These are the activations of a small network on made-up records, seen along a few directions, one row for each record.
Here are examples, each followed by its value of one field, Y.
Records without Y are marked none.
The largest differences between rows may come from other fields.
In the rows, zero is written as 500.
Strong random noise was added to every row along 13 fixed directions; ignore it. To show where, here is one row again and again, with new noise each time:
[342, 552, 291, 562, 464, 439, 527, 472, 264, 425, 567, 505, 426, 336, 560,
 526, 469, 487, 644, 222, 531, 614, 467, 529, 362, 422, 519, 238, 454, 549,
 528, 590, 732, 528, 671]
[502, 592, 429, 439, 563, 371, 344, 399, 408, 554, 589, 432, 423, 655, 579,
 449, 512, 322, 602, 457, 614, 615, 379, 327, 332, 473, 615, 592, 401, 322,
 379, 456, 459, 338, 424]
[605, 452, 613, 249, 497, 452, 459, 533, 517, 563, 262, 519, 391, 299, 289,
 566, 551, 386, 606, 577, 409, 528, 605, 529, 749, 508, 416, 322, 643, 445,
 685, 624, 810, 707, 363]
[395, 510, 471, 703, 334, 575, 607, 578, 408, 328, 763, 336, 795, 541, 660,
 378, 579, 530, 364, 482, 622, 454, 466, 683, 474, 556, 470, 631, 320, 422,
 588, 380, 383, 533, 496]
[573, 639, 494, 291, 525, 411, 470, 331, 532, 515, 443, 550, 721, 636, 475,
 502, 332, 463, 468, 568, 453, 589, 613, 240, 430, 769, 385, 623, 352, 548,
 467, 351, 248, 435, 251]
[681, 441, 397, 580, 475, 576, 525, 724, 549, 578, 450, 351, 528, 299, 456,
 382, 649, 521, 503, 423, 538, 590, 498, 518, 504, 447, 660, 355, 647, 370,
 713, 529, 679, 580, 524]
[390, 530, 446, 550, 479, 425, 242, 404, 494, 499, 604, 547, 471, 537, 500,
 494, 639, 424, 513, 428, 443, 824, 408, 414, 343, 447, 597, 429, 418, 263,
 464, 595, 482, 406, 432]
[520, 501, 252, 604, 479, 535, 219, 471, 612, 496, 509, 519, 736, 646, 428,
 450, 673, 468, 398, 630, 460, 742, 537, 347, 484, 528, 533, 726, 494, 340,
 546, 405, 230, 538, 538]
[349, 621, 681, 426, 583, 534, 546, 401, 650, 420, 550, 535, 733, 572, 497,
 413, 575, 446, 468, 582, 549, 507, 672, 423, 519, 557, 411, 299, 494, 332,
 729, 476, 564, 454, 233]
[510, 377, 527, 410, 450, 481, 479, 532, 467, 336, 557, 487, 647, 352, 547,
 612, 474, 456, 402, 506, 388, 561, 499, 683, 525, 573, 402, 767, 230, 506,
 354, 486, 471, 812, 412]
[397, 566, 664, 363, 608, 418, 373, 516, 505, 473, 536, 569, 430, 315, 621,
 576, 560, 176, 484, 633, 406, 406, 537, 571, 515, 529, 630, 392, 498, 298,
 538, 842, 664, 548, 308]
[372, 570, 114, 540, 606, 449, 624, 418, 310, 418, 400, 545, 588, 357, 578,
 581, 388, 551, 589, 243, 608, 484, 609, 355, 292, 505, 549, 339, 530, 642,
 525, 451, 606, 508, 614]
[675, 484, 290, 477, 734, 653, 514, 621, 726, 580, 325, 480, 625, 371, 498,
 460, 577, 378, 469, 499, 690, 461, 717, 262, 414, 531, 651, 432, 770, 372,
 741, 445, 549, 524, 472]
[543, 581, 626, 472, 463, 381, 638, 520, 415, 532, 511, 330, 632, 621, 492,
 338, 522, 603, 540, 563, 513, 416, 425, 520, 601, 480, 520, 545, 439, 450,
 543, 372, 562, 457, 317]
[612, 531, 578, 405, 434, 443, 556, 519, 392, 602, 499, 474, 411, 542, 470,
 464, 356, 470, 605, 449, 517, 479, 448, 493, 599, 548, 385, 553, 495, 625,
 492, 454, 527, 470, 564]

[550, 534, 588, 603, 410, 473, 365, 473, 458, 653, 644, 539, 256, 676, 576,
 482, 425, 423, 475, 516, 546, 514, 336, 473, 432, 550, 586, 603, 540, 516,
 372, 601, 251, 190, 601] => y7
[443, 558, 641, 448, 486, 508, 870, 473, 379, 364, 610, 356, 525, 359, 711,
 480, 372, 522, 466, 300, 746, 301, 534, 549, 251, 658, 536, 192, 408, 506,
 569, 456, 622, 340, 220] => y1
[332, 546, 526, 586, 586, 447, 535, 380, 509, 517, 503, 643, 496, 604, 495,
 518, 445, 685, 565, 402, 450, 533, 479, 465, 452, 365, 454, 432, 521, 620,
 408, 490, 535, 410, 581] => y11
[391, 514, 638, 530, 506, 358, 649, 405, 347, 566, 455, 600, 391, 554, 645,
 634, 293, 597, 438, 421, 525, 256, 407, 527, 459, 583, 542, 594, 519, 660,
 311, 545, 370, 207, 404] => y15
[563, 340, 677, 608, 341, 559, 406, 527, 559, 595, 579, 568, 312, 572, 444,
 538, 526, 538, 435, 420, 489, 655, 347, 599, 511, 458, 448, 638, 537, 456,
 412, 549, 360, 359, 581] => none
[559, 562, 508, 562, 429, 588, 560, 565, 577, 549, 576, 449, 706, 633, 418,
 310, 486, 601, 514, 490, 488, 577, 551, 472, 608, 505, 327, 503, 497, 604,
 641, 314, 452, 514, 634] => y11
[631, 297, 591, 407, 426, 664, 612, 563, 575, 351, 668, 447, 541, 341, 605,
 600, 371, 442, 409, 320, 619, 586, 526, 649, 362, 652, 328, 658, 226, 539,
 384, 354, 417, 701, 471] => y4
[549, 618, 695, 218, 745, 448, 583, 378, 623, 510, 574, 598, 565, 634, 492,
 417, 232, 536, 682, 425, 336, 628, 531, 356, 453, 464, 253, 555, 213, 750,
 262, 340, 574, 654, 549] => y11
[481, 618, 579, 462, 394, 351, 378, 492, 451, 517, 527, 489, 553, 471, 452,
 423, 553, 547, 482, 622, 206, 654, 419, 539, 527, 549, 605, 342, 395, 429,
 499, 683, 494, 479, 341] => y1
[577, 421, 678, 483, 397, 512, 334, 455, 565, 725, 359, 677, 238, 561, 324,
 603, 480, 478, 511, 566, 417, 604, 459, 427, 654, 557, 415, 499, 741, 518,
 540, 621, 399, 304, 515] => y14
[347, 494, 530, 399, 586, 544, 503, 331, 547, 409, 478, 565, 449, 593, 451,
 565, 530, 424, 583, 449, 674, 546, 606, 407, 473, 449, 365, 391, 522, 424,
 568, 398, 597, 443, 420] => y8
[530, 396, 357, 375, 614, 478, 395, 301, 542, 570, 291, 605, 520, 705, 351,
 617, 475, 497, 547, 449, 673, 603, 549, 255, 499, 502, 369, 758, 580, 465,
 417, 198, 358, 427, 433] => y7
[424, 593, 640, 552, 873, 591, 704, 604, 681, 531, 642, 531, 553, 583, 682,
 327, 413, 533, 630, 419, 578, 284, 533, 505, 476, 225, 519, 411, 563, 608,
 481, 479, 742, 492, 760] => y15
[493, 343, 562, 563, 468, 626, 483, 542, 596, 565, 353, 607, 364, 390, 472,
 659, 540, 429, 372, 493, 636, 391, 576, 525, 592, 575, 499, 486, 801, 453,
 659, 601, 451, 369, 478] => y15
[468, 452, 615, 355, 733, 537, 634, 511, 552, 443, 517, 456, 352, 355, 638,
 558, 499, 332, 587, 365, 721, 395, 513, 521, 345, 400, 594, 374, 492, 344,
 485, 517, 794, 529, 363] => y8
[545, 512, 345, 466, 547, 370, 457, 522, 506, 501, 322, 483, 640, 434, 401,
 497, 559, 662, 516, 673, 223, 502, 534, 488, 599, 443, 614, 535, 485, 558,
 442, 533, 531, 707, 471] => y4
[648, 567, 372, 428, 483, 384, 488, 512, 311, 588, 501, 434, 414, 550, 550,
 492, 337, 447, 587, 532, 461, 431, 395, 416, 469, 555, 528, 671, 431, 671,
 322, 486, 413, 490, 644] => y14
[577, 529, 175, 536, 569, 401, 497, 558, 315, 555, 383, 477, 382, 413, 532,
 535, 432, 520, 603, 449, 477, 403, 442, 440, 476, 421, 672, 540, 577, 629,
 383, 568, 559, 538, 742] => y12
[785, 396, 453, 553, 325, 562, 483, 743, 491, 579, 616, 468, 399, 149, 603,
 522, 343, 523, 414, 207, 352, 792, 359, 561, 262, 689, 595, 467, 364, 582,
 377, 651, 407, 520, 595] => y12
[435, 375, 566, 434, 487, 495, 570, 382, 492, 426, 404, 606, 463, 465, 411,
 664, 425, 633, 510, 346, 542, 585, 534, 516, 504, 495, 340, 499, 473, 558,
 420, 410, 550, 524, 418] => y12
[500, 495, 631, 646, 530, 461, 402, 508, 575, 669, 520, 784, 316, 655, 468,
 540, 359, 663, 494, 555, 221, 522, 406, 490, 603, 421, 451, 639, 597, 792,
 297, 658, 294, 384, 830] => y14
[520, 380, 553, 616, 413, 580, 550, 503, 559, 604, 313, 577, 427, 628, 289,
 508, 554, 683, 511, 531, 605, 451, 523, 527, 773, 400, 338, 511, 835, 578,
 672, 373, 479, 420, 618] => y1
[471, 434, 310, 573, 598, 534, 682, 548, 470, 508, 243, 520, 570, 397, 442,
 572, 496, 645, 496, 512, 595, 230, 639, 525, 629, 432, 537, 475, 779, 645,
 626, 444, 612, 584, 580] => y7
[512, 568, 482, 505, 446, 653, 538, 586, 551, 370, 771, 359, 628, 481, 644,
 360, 507, 319, 491, 526, 624, 483, 585, 563, 417, 596, 462, 407, 334, 452,
 622, 477, 475, 581, 583] => y4
[503, 497, 626, 614, 178, 446, 412, 510, 472, 476, 597, 358, 625, 610, 367,
 373, 699, 665, 389, 608, 341, 698, 351, 650, 606, 519, 507, 523, 385, 342,
 567, 506, 382, 473, 336] => none
[601, 406, 601, 442, 570, 561, 514, 535, 609, 534, 486, 406, 323, 467, 426,
 466, 625, 443, 605, 408, 641, 581, 482, 500, 474, 345, 535, 380, 586, 318,
 555, 478, 718, 544, 453] => none
[575, 497, 340, 496, 584, 466, 433, 481, 572, 537, 327, 558, 551, 492, 441,
 532, 530, 600, 478, 528, 404, 578, 553, 353, 457, 479, 589, 543, 570, 511,
 468, 458, 437, 513, 460] => y8

Which value of Y does each new row have?
[479, 517, 622, 506, 568, 471, 529, 557, 597, 488, 575, 583, 480, 383, 495,
 470, 439, 668, 551, 414, 233, 666, 468, 547, 415, 393, 527, 304, 380, 598,
 396, 649, 652, 609, 548] => y14
[701, 437, 536, 398, 311, 570, 353, 479, 528, 556, 569, 435, 314, 479, 405,
 516, 519, 345, 527, 389, 635, 795, 452, 409, 381, 654, 430, 430, 417, 340,
 539, 456, 425, 423, 394] => y14
[529, 326, 428, 522, 351, 543, 460, 471, 469, 475, 431, 571, 385, 389, 359,
 640, 478, 618, 513, 306, 494, 731, 498, 529, 459, 517, 369, 464, 483, 576,
 478, 451, 514, 576, 596] => y14
[479, 526, 609, 511, 656, 551, 602, 496, 613, 487, 589, 559, 599, 582, 619,
 452, 418, 549, 465, 479, 534, 417, 522, 437, 421, 472, 471, 557, 500, 559,
 435, 427, 425, 432, 514] => y1
[542, 637, 343, 463, 484, 452, 271, 448, 461, 555, 509, 516, 396, 492, 562,
 527, 493, 256, 489, 562, 519, 547, 506, 314, 352, 653, 659, 456, 512, 387,
 481, 655, 345, 331, 462] => y12
[525, 360, 635, 580, 507, 622, 679, 573, 598, 525, 461, 483, 513, 400, 511,
 509, 498, 653, 428, 318, 627, 500, 486, 576, 475, 461, 474, 451, 586, 502,
 556, 414, 580, 447, 460] => y15
[361, 338, 573, 595, 608, 510, 621, 341, 616, 413, 424, 700, 555, 528, 516,
 672, 430, 843, 344, 341, 445, 571, 519, 475, 341, 458, 446, 563, 476, 596,
 284, 388, 370, 427, 391] => y1
[627, 502, 488, 519, 364, 453, 487, 512, 454, 659, 351, 418, 437, 712, 253,
 400, 564, 637, 605, 649, 503, 480, 456, 465, 778, 451, 408, 541, 667, 558,
 610, 352, 497, 477, 584] => y14
[466, 540, 544, 586, 506, 626, 416, 571, 669, 460, 574, 401, 708, 691, 491,
 321, 736, 366, 407, 811, 615, 364, 582, 551, 694, 465, 500, 584, 615, 273,
 743, 422, 413, 524, 478] => y1
